A small network was shown many inputs. Here are its activations along a few directions, one row for each input.
In each table, some parts of the input vary, and every possible input appears once, in random order.
Descriptions start from the smaller parts, as in this example, which fits no table here: one of 4 places along a line, together with either a single point or (one of 2 separate values, together with one of 5 places around a ring) or one of 11 places around a ring.
Shared parts are said once, and a part with two or three values counts as separate values.
In the rows, 128 means zero.

Table:
x1: 123,136,36,75,49,109,121,139,172,145,162,194,146
x2: 128,224,175,141,72,95,172,138,178,204,207,210,175
x3: 178,145,110,121,26,91,126,96,227,185,185,183,209
x4: 124,118,115,95,59,128,69,121,157,139,87,137,109
x5: 207,42,97,224,157,202,138,86,171,148,99,57,133
x6: 114,113,98,94,40,109,104,97,159,139,104,165,127
x7: 99,51,149,106,155,152,49,111,146,95,47,86,149
x8: 44,107,204,117,228,143,111,164,114,106,89,99,100
x9: 115,97,106,126,62,114,52,150,160,128,76,139,98
x10: 148,109,172,162,214,135,175,134,45,50,143,48,115
x11: 137,132,46,100,46,111,129,111,192,188,177,205,192
x12: 69,191,135,117,107,94,149,146,107,162,130,185,85
x13: 112,102,202,147,226,131,146,156,78,96,122,55,110
x14: 70,202,153,117,135,102,116,173,115,155,117,152,77
x15: 168,143,159,131,225,129,163,102,17,17,173,72,118
x16: 72,179,155,132,132,101,114,193,115,155,103,154,60
x17: 172,47,148,121,155,160,93,109,125,85,70,56,149
x18: 135,110,161,247,221,193,191,138,120,170,150,55,99
x19: 84,206,102,115,92,121,181,150,135,212,198,238,151
x20: 234,86,101,104,167,134,115,43,69,18,121,76,148
x21: 66,215,84,95,94,109,173,174,112,171,180,206,114
x22: 218,61,109,128,153,154,127,83,102,47,75,46,151
Question: Describe the family of inputs behind these rows.
Answer: one of 2 separate values, together with either a single point or one of 4 places along a line or one of 6 places along a line
Question: The inputs of x9 and x16 match in every part but the choice among 2 separate values. If x3 is changed in the same way as x9 into x16, which row does it become?
Answer: x2
Question: Which other rows does x20 become when the choice among 2 separate values takes its other values? List them by row number.
Answer: x15

Table:
x23: 92,138,135,116,106,118,108,146,148,152,111,151,117
x24: 95,136,128,109,113,118,106,144,131,136,103,144,107
x25: 192,60,132,147,164,155,118,90,112,70,99,52,143
x26: 88,136,129,116,112,120,108,153,136,144,111,147,108
x27: 120,166,139,130,139,115,158,139,112,136,164,147,130
x28: 159,115,93,120,87,128,119,102,150,132,130,141,148
x29: 145,103,161,162,217,156,156,120,76,83,125,62,117
x30: 93,135,135,102,115,115,105,145,132,132,111,144,117
x31: 156,115,98,114,92,126,118,103,152,127,135,142,158
x32: 110,166,134,140,138,121,162,147,117,148,161,146,119
x33: 117,169,141,143,133,123,162,141,126,158,167,151,132
x34: 153,117,102,125,84,126,120,107,167,148,137,146,157
x35: 128,83,164,138,194,147,99,129,92,72,74,57,97
x36: 152,117,92,123,90,131,122,113,157,142,133,143,150
x37: 118,167,136,137,136,121,158,140,112,141,160,146,120
Question: The inputs of x32 and x26 match in every part but one. If x29 is changed in the same way as x32 into x26, which row does it become?
Answer: x35
Question: Describe the family of inputs behind these rows.
Answer: one of 3 separate values, together with either a single point or one of 4 places along a line
Question: Which other rows does x23 become when the choice among 3 separate values takes its other values? List them by row number.
Answer: x33, x34
Question: Which other rows agree with x25 in the choice among 3 separate values? List them by row number.
Answer: x28, x31, x34, x36
